These are the activations of a small network on made-up records, seen along a few directions, one row for each record.
Each row is followed by the record's values for the fields Seka, Rabi, Nuta, Gil, Dilaz, Piga, Lebup.
Not every record has every field; a missing one is written none.
Other fields move the rows too, some of them a lot.
(in the rows, 500 means zero)
Strong random noise was added to every row along 23 fixed directions; ignore it. To show where, here is one row again and again, with new noise each time:
[452 456 512 523 493 506 553 431 414 444 530 535 478 450 454 528 313 388
 506 476 519 362 487 447 342 421 460 543 505 251 531 516 532 475 617 348
 341 568 300 463 412 566 494 531 522]
[510 503 436 549 359 479 580 475 411 515 610 541 358 386 640 538 458 549
 370 490 667 566 501 460 538 487 499 463 582 581 531 514 663 503 417 563
 508 467 444 512 349 548 510 511 500]
[567 627 662 414 426 710 517 497 573 393 453 516 500 633 548 438 651 344
 471 331 555 692 433 401 502 590 365 485 549 792 431 492 743 368 286 325
 533 327 406 392 427 515 514 517 424]
[450 448 443 650 447 384 807 407 586 614 460 541 617 435 450 646 338 590
 520 330 642 488 576 591 498 432 560 533 505 630 620 552 493 605 607 432
 494 492 710 537 459 505 552 564 629]
[725 224 518 331 382 568 412 190 433 387 417 611 371 424 491 451 678 444
 529 506 470 505 451 433 642 296 448 518 674 539 547 500 643 511 508 569
 683 489 135 424 586 562 465 433 558]
[575 441 440 655 374 652 422 477 398 472 494 375 378 424 539 533 570 343
 445 687 330 573 440 537 409 473 438 660 527 453 436 501 400 565 570 577
 686 659 758 614 521 573 489 532 517]
[390 520 495 331 631 500 575 449 416 541 600 490 397 430 573 485 543 432
 234 651 554 442 517 309 585 593 433 487 488 549 374 386 619 391 505 519
 447 508 291 461 440 537 511 456 445]
[320 653 589 727 302 483 619 653 491 422 498 448 547 262 870 664 321 491
 244 623 588 496 549 489 394 534 523 379 353 603 553 422 661 557 453 460
 393 367 832 473 400 538 417 646 593]
[612 322 395 599 417 581 390 464 452 372 432 521 457 550 385 443 381 548
 730 477 462 531 482 333 584 488 651 481 606 477 451 497 606 659 326 469
 432 472 484 444 280 585 444 525 570]
[433 460 475 422 497 452 515 291 589 464 532 508 386 505 354 262 471 613
 630 316 598 351 547 487 731 434 325 521 664 672 611 411 433 435 606 385
 469 346 575 453 560 355 491 564 579]
[468 551 535 394 601 525 421 571 604 571 502 325 479 413 312 409 604 376
 431 551 317 415 455 537 369 646 379 513 516 577 655 338 553 353 595 264
 522 352 555 448 449 367 589 470 444]
[554 625 501 469 767 499 518 574 517 522 755 423 565 764 575 433 488 583
 560 585 485 725 578 562 485 705 589 622 355 576 375 444 440 582 528 655
 573 435 544 620 420 349 585 424 327]
[331 525 391 473 517 537 448 631 332 489 477 316 484 650 349 498 471 483
 344 554 447 493 541 511 448 676 752 571 408 502 525 497 569 571 532 565
 508 605 637 553 547 582 502 360 449]
[614 444 599 608 451 459 490 363 579 337 478 532 542 407 510 459 480 471
 565 550 446 503 519 452 463 394 401 543 568 496 586 467 487 526 452 394
 449 328 570 458 480 563 457 635 598]
[629 706 582 603 449 504 240 416 601 332 495 526 602 479 584 581 530 508
 586 530 495 590 536 660 629 419 470 546 381 465 413 504 376 437 658 486
 477 460 439 548 641 475 467 493 411]
[563 506 462 504 551 687 680 507 432 566 476 478 723 547 496 676 378 527
 470 473 533 576 432 506 659 500 588 510 399 487 326 546 533 519 389 596
 693 571 565 579 541 568 383 546 421]
[556 647 555 542 493 450 339 562 424 504 674 352 428 460 555 549 541 521
 448 591 485 445 432 721 252 391 596 548 588 605 680 584 614 457 434 644
 482 389 516 416 573 329 659 447 457]
[397 541 754 616 711 563 431 368 437 375 528 324 571 501 418 486 425 561
 508 527 331 387 507 484 634 528 454 473 518 554 528 381 415 524 546 448
 397 432 574 503 613 550 423 660 555]
[673 465 557 547 609 563 596 573 366 478 818 507 507 389 573 316 494 718
 534 571 557 635 546 421 548 549 578 375 602 301 584 522 543 596 348 572
 372 420 469 506 328 646 540 581 479]
[734 618 311 506 442 515 294 474 558 457 585 367 429 489 600 557 492 594
 487 535 537 543 442 549 539 353 492 492 600 654 436 437 369 498 393 523
 498 488 580 471 562 434 501 544 383]
[308 532 521 536 377 485 392 572 512 572 297 570 327 446 549 588 569 458
 337 378 442 508 540 410 604 676 419 380 497 702 472 447 578 495 466 496
 462 504 405 511 402 538 467 519 608]
[441 584 499 539 444 448 444 357 475 326 502 512 541 622 245 484 422 259
 409 549 492 459 421 582 416 484 521 748 582 482 608 516 600 336 496 273
 643 487 402 593 572 626 485 352 434]
[504 462 567 491 591 506 793 466 525 601 577 586 670 573 602 556 533 558
 364 360 597 740 595 588 621 580 590 502 447 624 539 549 610 544 490 601
 695 462 535 581 544 600 499 402 491]
[480 500 655 526 646 445 575 554 492 543 469 417 386 555 463 463 515 661
 571 593 604 486 519 459 354 587 504 435 450 510 610 437 418 599 575 391
 359 581 396 587 298 510 612 517 494]
[545 535 733 512 399 559 533 541 602 356 518 765 593 498 659 209 637 625
 776 507 602 641 651 604 615 548 497 456 354 394 586 555 463 613 708 486
 520 398 524 567 525 422 554 465 605]

[558 470 497 497 425 588 209 453 473 386 205 288 358 583 482 715 606 363
 517 483 274 479 434 349 334 472 461 495 452 663 323 464 461 605 485 509
 330 580 431 357 517 498 472 646 503]  (Seka y1; Rabi c1; Nuta e2; Gil h2; Dilaz w1; Piga j4; Lebup g2)
[510 686 485 690 637 227 525 555 655 730 609 518 484 454 685 771 494 633
 269 255 619 694 611 640 456 493 437 388 559 559 534 563 289 432 479 524
 303 586 455 566 489 662 570 499 445]  (Seka y1; Rabi c2; Nuta e1; Gil h2; Dilaz w1; Piga j4; Lebup g8)
[573 495 487 490 208 611 312 531 561 286 269 527 630 451 519 486 641 300
 579 584 171 431 516 505 360 454 602 536 465 652 499 490 474 717 539 442
 495 438 745 369 759 422 542 631 716]  (Seka y2; Rabi c1; Nuta e2; Gil h2; Dilaz w5; Piga j1; Lebup none)
[439 584 426 343 420 368 575 586 425 507 547 606 461 463 463 312 596 691
 387 632 628 405 562 476 602 567 536 446 498 450 601 529 360 534 449 608
 522 523 509 623 650 542 516 541 545]  (Seka y1; Rabi c1; Nuta e1; Gil h1; Dilaz w1; Piga j2; Lebup none)
[611 668 454 660 412 401 386 565 555 543 643 494 444 320 597 573 554 602
 602 625 563 521 493 605 449 431 575 458 571 582 490 565 457 536 507 561
 378 532 578 482 418 402 688 532 493]  (Seka y1; Rabi c1; Nuta e1; Gil h2; Dilaz w1; Piga j4; Lebup g7)
[423 363 561 311 531 375 471 432 471 411 535 546 398 423 563 346 492 438
 309 652 402 350 470 385 507 495 340 474 598 437 655 332 583 407 371 513
 651 301 351 483 556 496 342 521 540]  (Seka y1; Rabi c1; Nuta e1; Gil h2; Dilaz w1; Piga j4; Lebup g6)
[389 710 572 452 400 595 607 687 397 528 604 531 502 375 622 419 461 688
 343 463 687 393 459 555 575 531 527 236 524 520 651 484 502 486 440 381
 423 563 503 524 577 538 503 574 511]  (Seka y1; Rabi c1; Nuta e2; Gil none; Dilaz w1; Piga j1; Lebup none)
[442 669 457 653 518 367 520 525 561 437 728 696 618 542 750 593 127 497
 582 598 655 389 416 572 458 328 595 531 560 519 399 520 551 472 264 520
 487 436 473 483 425 347 483 480 497]  (Seka y2; Rabi c2; Nuta e1; Gil none; Dilaz w1; Piga j1; Lebup none)
[416 384 517 403 628 604 299 380 541 412 498 432 469 696 426 370 596 288
 572 389 238 489 511 413 597 519 498 596 613 684 371 423 604 458 454 541
 512 401 544 297 625 408 480 392 549]  (Seka y1; Rabi c1; Nuta e1; Gil h2; Dilaz w1; Piga j1; Lebup g9)
[463 532 510 436 541 454 516 549 660 520 484 679 577 420 365 286 660 368
 579 650 380 420 570 378 482 607 476 552 558 512 449 485 447 486 543 326
 400 462 532 440 492 466 688 473 653]  (Seka y2; Rabi c2; Nuta e1; Gil h2; Dilaz w1; Piga j4; Lebup g6)
[483 369 396 498 509 470 495 562 604 663 521 508 384 337 734 447 447 660
 555 523 569 440 507 528 591 437 521 288 569 559 543 368 462 574 578 507
 542 568 586 461 403 378 509 418 562]  (Seka y1; Rabi c2; Nuta e1; Gil h2; Dilaz w1; Piga j4; Lebup g9)
[636 442 559 526 521 541 569 437 561 568 486 569 571 270 544 557 563 506
 605 505 488 472 518 422 511 399 401 429 491 383 411 576 471 491 581 494
 344 488 457 385 453 513 563 631 573]  (Seka y1; Rabi c2; Nuta e1; Gil none; Dilaz w1; Piga j4; Lebup g8)
[571 288 438 504 614 476 538 594 589 730 576 382 394 433 685 467 490 636
 493 465 537 573 486 645 437 452 592 338 611 593 727 404 601 549 493 547
 698 490 623 466 364 403 538 285 478]  (Seka y1; Rabi c2; Nuta e2; Gil h2; Dilaz w1; Piga j2; Lebup g8)
[606 494 489 502 408 521 422 392 437 309 483 627 616 537 509 517 427 535
 569 688 545 608 495 487 744 536 616 579 379 441 391 480 616 541 476 611
 774 422 321 670 481 532 355 446 423]  (Seka y1; Rabi c2; Nuta e2; Gil h2; Dilaz w1; Piga j4; Lebup g6)
[545 253 497 460 554 517 586 408 446 505 436 437 363 607 610 515 522 477
 502 541 456 500 490 404 345 387 515 535 565 571 505 456 435 689 487 586
 539 648 507 463 517 525 515 503 589]  (Seka y1; Rabi c1; Nuta e2; Gil h2; Dilaz w2; Piga j2; Lebup none)
[604 449 476 580 624 416 466 481 604 623 460 209 491 342 431 684 567 494
 352 559 438 586 503 529 420 507 415 516 448 525 554 419 527 368 518 493
 475 367 674 459 378 541 472 506 380]  (Seka y2; Rabi c1; Nuta e1; Gil h1; Dilaz w1; Piga j1; Lebup none)
[418 546 375 626 624 477 506 525 530 678 672 525 532 408 376 487 466 513
 499 303 493 624 668 599 706 647 456 550 435 206 417 550 346 387 834 503
 401 611 563 600 441 579 524 399 427]  (Seka y1; Rabi c2; Nuta e2; Gil h2; Dilaz w1; Piga j2; Lebup g6)
[646 397 314 406 505 547 468 457 551 538 425 576 565 627 410 487 465 660
 581 277 529 526 468 526 735 391 534 427 564 518 488 566 439 518 336 590
 607 448 473 456 616 507 362 468 484]  (Seka y1; Rabi c1; Nuta e2; Gil h1; Dilaz w1; Piga j1; Lebup g10)
[525 404 575 550 719 573 591 460 437 492 601 549 564 606 634 466 437 599
 542 503 477 535 530 443 574 416 528 463 496 349 393 541 355 608 458 636
 430 605 482 491 578 606 440 516 532]  (Seka y1; Rabi c1; Nuta e2; Gil h2; Dilaz w2; Piga j2; Lebup g10)
[420 683 539 579 644 364 285 582 512 514 683 619 406 594 675 487 535 556
 464 546 441 554 547 434 602 596 485 474 562 649 310 532 474 478 238 773
 361 373 389 468 458 410 537 523 519]  (Seka y1; Rabi c1; Nuta e1; Gil none; Dilaz w1; Piga j2; Lebup g2)
[588 539 649 540 492 556 440 371 459 280 529 342 566 568 454 477 400 513
 604 507 640 437 429 588 393 312 612 503 537 477 643 482 578 470 565 289
 429 530 422 443 572 555 500 441 402]  (Seka y1; Rabi c2; Nuta e1; Gil none; Dilaz w2; Piga j2; Lebup none)
[403 529 570 402 518 595 430 537 454 475 487 443 385 720 782 504 469 564
 487 468 545 536 466 545 521 545 532 414 405 702 435 413 525 589 510 628
 631 565 433 526 553 329 441 421 433]  (Seka y1; Rabi c2; Nuta e1; Gil h1; Dilaz w1; Piga j2; Lebup none)
[609 525 485 506 415 465 556 564 483 455 636 439 536 403 496 475 457 541
 479 693 545 519 455 606 374 488 529 540 483 453 697 434 584 499 468 458
 651 364 615 578 422 418 516 501 432]  (Seka y1; Rabi c1; Nuta e1; Gil h2; Dilaz w1; Piga j1; Lebup none)
[664 552 605 464 637 653 401 570 500 611 525 582 443 532 430 389 758 449
 590 609 455 513 355 516 472 401 384 501 676 379 408 635 304 355 328 513
 562 707 361 516 589 576 609 432 459]  (Seka y1; Rabi c1; Nuta e2; Gil none; Dilaz w1; Piga j2; Lebup g8)
[676 358 464 526 486 486 597 278 540 492 499 619 621 414 666 595 639 560
 489 458 438 650 611 385 766 367 478 523 550 665 302 611 467 616 370 845
 521 367 645 397 653 558 436 664 640]  (Seka y2; Rabi c2; Nuta e2; Gil h1; Dilaz w5; Piga j1; Lebup g8)
[438 537 336 311 585 483 534 498 559 545 530 445 706 383 458 543 347 553
 446 423 365 219 521 433 648 443 495 412 465 571 424 385 463 491 473 529
 378 289 649 293 711 279 424 714 571]  (Seka y1; Rabi c1; Nuta e2; Gil h2; Dilaz w1; Piga j1; Lebup g2)
[430 435 353 247 356 455 624 505 466 481 455 605 435 476 430 372 569 487
 535 515 571 451 647 347 510 624 426 576 287 366 417 477 498 552 768 556
 398 454 454 492 449 364 535 557 521]  (Seka y1; Rabi c1; Nuta e1; Gil h2; Dilaz w1; Piga j1; Lebup none)
[561 516 396 493 455 441 843 470 505 600 774 545 595 238 456 309 465 558
 428 484 857 412 568 656 433 254 476 568 616 168 724 676 437 310 679 365
 426 555 720 477 619 613 604 420 477]  (Seka y2; Rabi c2; Nuta e2; Gil none; Dilaz w5; Piga j2; Lebup none)
[533 642 323 586 436 433 484 510 531 494 576 479 453 449 280 520 503 274
 330 595 427 489 409 432 360 505 330 712 650 427 453 533 397 289 322 353
 485 496 649 550 467 648 505 574 440]  (Seka y1; Rabi c1; Nuta e1; Gil h2; Dilaz w1; Piga j1; Lebup g7)

Which values does each new row have?
[561 476 373 425 397 478 609 602 577 529 366 695 695 491 417 559 536 415
 451 603 457 588 477 478 549 599 587 551 398 445 449 511 534 519 373 471
 742 497 511 614 487 572 443 442 498]  (Seka y2; Rabi c1; Nuta e2; Gil h2; Dilaz w1; Piga j1; Lebup none)
[445 500 470 413 459 466 586 418 363 509 500 367 500 467 260 456 619 539
 382 561 466 392 472 554 521 490 437 659 508 562 621 603 517 441 479 714
 644 345 749 525 721 441 465 606 518]  (Seka y1; Rabi c1; Nuta e2; Gil h2; Dilaz w1; Piga j4; Lebup g10)
[621 440 357 290 463 310 631 507 545 552 360 593 441 642 533 541 478 661
 431 471 762 476 463 436 377 350 485 459 530 529 573 559 372 530 267 531
 552 557 317 549 543 555 445 512 457]  (Seka y1; Rabi c1; Nuta e2; Gil none; Dilaz w1; Piga j4; Lebup none)
[807 612 383 360 419 387 545 600 659 552 425 690 792 236 480 667 632 465
 377 819 385 502 454 519 392 504 562 454 384 422 526 455 434 521 442 370
 612 435 316 563 544 521 591 577 489]  (Seka y2; Rabi c1; Nuta e2; Gil h2; Dilaz w1; Piga j1; Lebup g9)
[520 450 509 543 639 424 424 476 505 589 509 440 429 473 486 488 414 626
 598 443 549 392 486 515 512 371 414 460 571 368 523 541 408 416 441 612
 408 451 482 455 464 451 445 534 484]  (Seka y2; Rabi c2; Nuta e2; Gil h2; Dilaz w1; Piga j2; Lebup g8)
[658 587 378 323 453 458 567 515 582 362 584 548 660 487 523 448 392 501
 456 654 561 479 446 455 444 534 539 462 449 491 562 356 546 503 439 257
 579 361 355 532 459 458 480 521 371]  (Seka y1; Rabi c2; Nuta e2; Gil h1; Dilaz w5; Piga j2; Lebup none)
[493 481 211 461 409 570 311 552 464 502 578 512 516 372 395 433 455 473
 457 456 389 411 509 503 724 468 606 440 617 353 456 446 449 463 513 447
 458 591 586 428 617 564 449 420 496]  (Seka y2; Rabi c1; Nuta e2; Gil h2; Dilaz w1; Piga j1; Lebup none)
[449 452 517 564 303 368 544 453 365 423 435 526 363 420 448 473 495 630
 544 586 688 466 553 463 484 473 458 584 428 350 574 630 503 535 536 686
 469 453 554 615 426 538 443 621 552]  (Seka y1; Rabi c2; Nuta e1; Gil h2; Dilaz w1; Piga j4; Lebup none)
[457 493 476 458 622 411 368 662 540 579 645 509 359 638 559 299 647 510
 470 560 458 555 568 601 348 539 612 522 615 562 627 520 493 515 427 604
 482 509 562 446 523 427 657 241 523]  (Seka y2; Rabi c1; Nuta e1; Gil h2; Dilaz w1; Piga j1; Lebup none)
[480 610 496 413 716 663 447 649 485 560 731 370 627 597 724 564 349 525
 469 387 417 649 540 469 617 726 616 348 348 593 293 321 672 518 498 566
 447 410 411 412 381 338 475 466 309]  (Seka y2; Rabi c1; Nuta e1; Gil none; Dilaz w2; Piga j2; Lebup none)
[540 655 538 515 703 430 504 439 572 432 533 454 611 756 336 583 519 428
 578 478 500 625 520 391 443 599 479 687 431 609 274 570 468 421 357 521
 336 375 459 481 441 502 552 574 367]  (Seka y1; Rabi c1; Nuta e2; Gil h2; Dilaz w5; Piga j2; Lebup none)
[518 463 436 589 449 371 423 426 696 413 371 456 497 620 541 617 416 473
 491 317 504 549 547 566 391 399 515 486 509 652 609 409 446 545 563 278
 398 474 557 422 511 533 470 420 510]  (Seka y1; Rabi c1; Nuta e1; Gil h1; Dilaz w1; Piga j1; Lebup g10)
[379 471 515 476 466 645 651 532 399 522 711 484 486 399 729 457 407 346
 321 557 346 429 438 577 388 520 426 469 541 519 595 359 600 550 597 441
 685 523 616 503 563 398 497 508 546]  (Seka y1; Rabi c1; Nuta e1; Gil h2; Dilaz w1; Piga j2; Lebup g10)
[398 492 396 483 417 576 406 482 473 554 348 501 388 551 370 567 473 410
 617 503 600 430 439 454 621 490 470 626 417 455 282 556 574 347 565 571
 551 587 465 507 393 395 462 386 425]  (Seka y2; Rabi c2; Nuta e1; Gil h2; Dilaz w1; Piga j1; Lebup g8)
